Here are a small network's activations along a few directions, averaged over the inputs that share one value of a field.
Related values have similar rows: they may be neighbours, one step apart, or belong to one group.
(in the rows, 500 means zero)
Strong random noise was added to every row along 9 fixed directions; ignore it. To show where, here is one row again and again, with new noise each time:
[463 500 522 571 554 277 381 427 475 487 572 501 479 505 531 562 530 361
 610 455 535]
[536 580 347 480 350 609 448 635 608 551 559 327 501 421 656 416 467 565
 459 333 329]
[410 543 698 587 652 254 576 418 510 441 509 589 420 373 475 560 499 305
 537 655 589]
[390 577 685 415 405 602 405 557 412 458 479 567 144 525 320 411 364 606
 544 435 687]
[602 570 546 623 655 338 385 423 636 400 506 487 351 486 638 435 406 679
 535 405 483]
[308 566 553 634 381 330 526 612 452 512 637 501 409 577 666 526 486 576
 485 360 478]
[654 426 360 550 646 379 480 321 579 536 457 451 562 666 543 509 428 339
 595 468 428]
[310 520 586 469 319 649 537 587 579 632 491 451 225 488 373 394 450 671
 390 433 574]
[494 539 496 560 473 433 596 491 563 536 494 468 412 517 623 533 338 441
 448 409 437]
[329 538 447 456 321 542 505 681 290 501 622 515 622 600 487 489 593 392
 571 517 485]
[430 525 498 457 423 587 806 570 645 656 455 376 389 454 480 409 436 265
 434 559 386]


H, 10 values:
h3: [422 387 468 629 516 269 466 582 313 396 590 612 742 605 694 656 654 469
 565 493 504]
h4: [558 433 453 518 448 502 391 343 409 580 477 552 506 707 436 623 342 619
 466 350 603]
h6: [499 430 402 559 360 490 448 543 530 672 555 357 568 505 633 543 527 620
 414 304 435]
h5: [414 494 434 392 352 652 486 560 485 566 520 465 466 514 364 499 605 479
 495 467 507]
h7: [662 489 424 468 490 582 611 434 488 478 467 479 662 386 625 662 490 438
 390 470 374]
h9: [492 463 555 329 429 530 505 596 459 602 481 424 284 572 387 389 462 205
 675 406 547]
h1: [495 488 617 521 481 504 574 557 639 590 476 428 358 258 596 524 554 565
 383 468 434]
h2: [515 687 468 388 351 615 461 760 631 501 596 288 375 212 575 334 561 424
 561 423 364]
h10: [668 664 424 435 453 669 733 607 492 378 483 456 563 489 689 465 378 538
 439 450 306]
h8: [374 370 416 487 438 616 579 555 493 560 528 496 678 624 412 460 770 614
 463 551 462]
A value of H combines one of 5 hidden first parts with one of 2 second parts; all combinations occur once.
h3 and h1 share the first part; h3 and h5 share the second. Which value has the first part of h5 and the second part of h1? -> h10
h4 and h2 share the first part; h4 and h7 share the second. Which value has the first part of h7 and the second part of h2? -> h8

W, 10 values:
w10: [533 614 458 574 570 525 628 570 790 537 499 354 575 136 563 366 532 511
 304 695 364]
w6: [582 427 599 458 607 608 565 437 630 549 384 442 322 422 426 378 508 583
 455 519 503]
w9: [710 617 493 477 635 481 370 457 400 274 494 585 817 247 617 646 506 477
 533 601 466]
w4: [496 554 435 527 484 320 306 654 415 404 663 420 528 485 657 442 619 392
 720 380 472]
w3: [433 440 363 442 424 428 223 544 378 510 636 466 752 417 461 582 746 273
 632 512 494]
w1: [507 521 387 543 458 540 466 555 430 469 539 580 821 499 638 594 512 663
 382 600 442]
w2: [466 493 549 479 585 570 874 592 625 564 433 411 381 725 434 213 599 460
 576 606 373]
w7: [500 365 501 423 499 720 376 361 490 548 383 612 402 694 213 465 450 793
 470 507 700]
w8: [670 418 320 462 507 589 650 440 603 581 433 373 566 585 547 494 518 354
 513 424 324]
w5: [551 512 410 545 544 551 755 434 718 600 432 412 433 670 539 370 386 529
 415 546 346]
W is arranged as a line.
A walk along W starts at w6 and steps to its neighbour w8. Put w9, w1, w7, w5 in the order it reaches them. -> w9, w7, w1, w5
Fewest steps between w10 and w2? -> 6
